These are the activations of a small network on made-up records, seen along a few directions, one row for each record.
Here are examples, each followed by its value of one field, H.
The word none means that the record has no H.
Other fields move the rows too, some of them a lot.
(in the rows, 500 means zero)
Random noise pushes rows far along 10 fixed directions. That doesn't count. These rows show it; they differ only by the noise:
[582 625 706 381 690 523 603 533 626 585 395 405 332 680 554 483 384 542
 649 556 399 570 489 552 748 666 594 580 369 635 417]
[343 531 292 429 227 714 443 313 399 387 454 750 361 519 570 631 682 677
 356 562 135 416 536 364 216 590 549 427 429 334 232]
[535 459 511 559 492 474 316 480 408 547 549 547 428 454 542 415 445 590
 363 500 425 673 652 447 475 579 459 353 556 518 403]
[429 554 240 606 249 562 349 453 465 536 577 507 446 710 475 452 472 550
 427 495 353 347 758 458 484 411 374 566 672 437 191]
[526 498 471 516 596 286 441 349 400 679 490 498 381 374 380 591 310 611
 614 526 525 723 524 383 535 569 420 474 499 422 471]
[441 533 496 537 433 597 581 470 443 503 382 604 491 540 619 527 653 514
 471 554 516 371 521 508 409 514 575 518 468 454 475]
[572 438 426 261 403 561 446 465 698 298 671 401 500 388 309 543 198 614
 595 530 464 703 379 448 459 523 444 389 516 580 570]
[465 570 629 585 431 589 563 630 500 363 509 564 530 728 397 446 504 390
 449 447 340 435 527 746 786 439 516 642 522 636 526]
[538 469 642 406 483 626 625 488 627 359 483 507 619 347 540 426 479 510
 553 467 560 564 282 684 379 473 614 395 378 448 829]
[631 556 748 612 719 430 612 530 455 561 416 457 550 558 512 430 424 454
 520 539 495 531 452 654 595 541 461 503 367 455 528]
[539 627 398 279 412 742 734 473 709 323 456 586 453 557 519 730 440 525
 698 621 332 458 382 459 370 577 544 540 438 545 508]
[348 491 578 541 379 677 439 532 362 489 360 727 382 556 751 433 834 551
 275 502 425 440 638 506 485 606 722 448 495 591 442]

[395 464 560 416 297 651 307 350 466 321 608 490 449 576 416 336 552 681
 248 442  75 465 409 576 453 527 527 384 302 270 274] => h9
[543 627 508 574 521 312 740 618 585 671 413 562 446 637 400 550 481 429
 887 466 775 607 522 555 778 502 522 820 600 557 701] => h5
[479 292 652 533 504 447 454 499 168 329 484 671 531 264 412 660 675 540
  81 624 580 542 555 359 420 515 483 301 533 621 482] => h2
[641 480 661 399 674 467 726 600 503 351 392 500 535 472 397 660 498 497
 560 705 682 540 311 366 487 634 467 527 364 603 503] => h5
[434 534 417 352 484 503 444 352 657 532 573 387 438 428 400 503 313 591
 653 336 387 563 419 596 541 440 573 544 432 432 628] => h7
[565 537 389 459 426 584 464 601 506 386 572 792 394 459 513 641 528 499
 464 541 306 795 623 340 426 675 469 417 611 647 463] => h5
[425 380 577 428 582 543 400 441 488 498 441 399 576 292 668 373 618 548
 384 454 570 515 364 562 299 497 669 304 360 421 643] => h11
[840 595 521 550 581 606 597 716 714 299 690 600 636 547 584 448 272 404
 590 532 320 790 510 592 346 603 299 358 549 581 607] => h6
[272 314 602 311 222 749 443 480 690 258 482 203 634 593 544 133 681 635
 366 446 772 110 257 686 439 349 798 483 334 449 538] => h8
[493 531 628 515 604 518 624 458 465 644 355 509 518 377 650 434 588 467
 574 407 634 538 397 589 400 522 662 462 391 403 759] => none
[570 595 410 563 345 576 794 569 547 363 568 791 587 393 428 860 460 284
 674 463 441 624 537 605 485 370 433 574 757 587 886] => h9
[377 551 359 629 367 665 434 559 425 311 571 711 607 548 545 521 620 368
 320 384 139 449 541 648 408 396 525 479 546 490 572] => h7
[572 617 856 708 706 530 559 609 388 758 252 691 368 614 886 320 781 444
 380 441 374 602 694 700 636 731 667 489 395 511 562] => h11
[374 614 308 346 463 497 461 400 649 755 416 375 299 636 602 493 474 602
 725 458 579 353 605 403 569 479 610 668 542 502 359] => h4
[481 539 733 339 433 741 518 613 649 382 474 509 384 604 712 290 735 603
 372 496 446 443 513 569 566 659 728 418 417 635 500] => h3
[274 430 506 595 414 391 266 342  88 455 453 658 348 515 317 597 669 631
 139 541 212 450 560 393 602 598 506 500 359 472  94] => h8
[392 485 373 700 323 483 340 555 426 420 632 503 595 684 421 347 521 412
 355 413 332 334 609 581 569 344 388 593 595 512 352] => h6
[399 461 471 463 356 393 378 412 539 524 581 357 467 508 317 348 451 630
 524 432 602 480 457 465 614 455 466 530 497 367 452] => h3
[530 499 136 308 228 705 355 512 672 412 712 443 445 500 538 515 399 555
 502 498 476 523 703 273 296 509 437 369 777 633 386] => none
[248 227 500 442 240 520  29 423 485 432 646 321 433 450 523  41 563 770
 196 312 617 534 523 499 477 452 650 296 518 468 382] => h6
[704 547 501 312 743 478 654 559 640 554 446 452 437 404 616 763 366 445
 736 666 651 647 491 273 471 667 489 432 564 727 550] => h1
[586 392 550 323 620 448 584 444 495 387 466 473 543 234 512 638 532 597
 484 729 772 525 303 208 221 678 494 290 365 446 490] => h3
[723 559 420 399 575 475 638 484 719 539 552 334 468 523 461 554 220 526
 799 570 502 533 468 464 451 505 373 534 486 426 472] => h10
[387 343 562 449 336 495 404 555 444 385 518 549 465 508 434 433 618 578
 299 477 643 502 522 455 603 530 538 489 530 620 483] => h4
[593 347 539 618 505 431 460 504 404 424 556 467 671 350 414 453 452 520
 354 554 728 513 500 461 319 422 397 339 571 417 539] => h2
[529 396 506 635 493 493 325 401 349 481 597 603 538 303 512 414 511 499
 274 404 316 617 545 570 315 446 420 272 466 311 516] => h10
[301 436 365 420 531 170 503 354 325 736 412 510 325 362 244 787 473 619
 694 594 853 508 415 202 641 503 498 681 543 507 488] => h4
[430 329 537 469 417 504 440 622 407 306 588 616 628 270 375 506 541 420
 401 413 681 681 363 483 477 467 596 413 585 703 848] => none
[507 453 667 433 359 765 548 697 580 267 463 506 557 686 703 380 746 459
 302 521 498 303 519 605 533 535 627 456 499 668 452] => h1
[403 438 582 411 475 521 383 444 593 653 513 458 464 282 616 317 517 532
 534 281 625 709 508 625 553 441 736 392 542 542 850] => h2
[587 631 398 611 550 467 628 433 525 630 459 481 500 618 503 618 388 473
 702 548 475 422 561 475 442 460 406 596 571 357 389] => h9
[655 644 450 379 662 606 839 727 623 203 512 735 555 561 322 970 323 289
 773 718 349 742 335 383 638 684 418 636 516 877 593] => h8
[470 439 416 570 405 508 540 563 545 593 450 570 540 389 613 511 598 423
 590 465 864 511 606 499 427 443 584 520 729 566 799] => h11
[266 439 397 459 328 507 231 379 415 484 600 782 255 331 420 535 499 672
 425 275 176 906 565 464 550 612 660 399 593 539 617] => h7
[455 426 419 701 460 357 414 346 260 499 496 538 579 497 335 511 516 585
 399 511 447 411 458 454 365 441 327 470 474 207 270] => h1
[460 616 299 627 462 353 615 361 444 876 341 641 307 463 665 620 611 518
 795 468 622 502 704 379 448 493 547 659 638 346 570] => h10

Which value of H does each new row have?
[592 591 542 497 691 448 665 453 565 723 330 387 432 625 698 496 517 562
 641 613 625 363 470 415 437 651 532 608 343 376 330] => h7
[494 362 584 293 388 584 547 594 704 152 616 223 637 576 275 423 343 519
 483 576 681 365 297 557 626 420 508 529 471 685 520] => h8
[435 359 652 334 430 640 305 629 509 140 632 489 455 567 405 427 478 616
 197 486 211 627 417 498 622 662 586 360 405 715 346] => h7
[556 554 379 423 368 534 597 402 541 467 487 660 397 465 445 655 476 610
 590 539 342 628 491 379 332 602 414 486 451 350 426] => h5
[473 552 504 430 493 542 616 546 507 499 412 503 441 541 539 669 562 433
 568 579 661 401 536 437 618 497 600 612 580 693 545] => h9
[452 416 525 526 426 585 366 615 492 347 586 449 577 630 435 405 541 416
 278 490 455 366 579 588 603 449 477 514 560 620 393] => h11
[519 657 319 660 546 441 450 463 562 783 524 449 462 617 599 406 368 411
 677 397 368 554 718 556 576 428 438 593 636 447 469] => h8
[394 421 563 527 472 387 382 499 489 461 615 384 583 526 229 370 383 430
 453 380 483 490 397 729 745 355 469 600 500 470 590] => h11
[346 395 418 626 385 485 359 493 373 594 404 352 551 600 646 304 756 519
 311 525 794 145 664 460 429 368 543 567 593 425 359] => h11
[502 547 483 413 416 606 555 603 594 400 520 727 421 478 515 561 583 517
 583 472 374 736 479 489 507 630 609 515 516 657 617] => h5
[433 652 384 530 392 588 528 477 547 530 473 514 417 728 523 501 543 440
 558 410 269 347 600 605 636 406 502 677 598 507 411] => h1
[449 403 472 626 532 291 373 540 476 595 582 403 584 397 456 366 412 387
 518 394 781 570 536 535 633 355 472 516 647 579 716] => h6
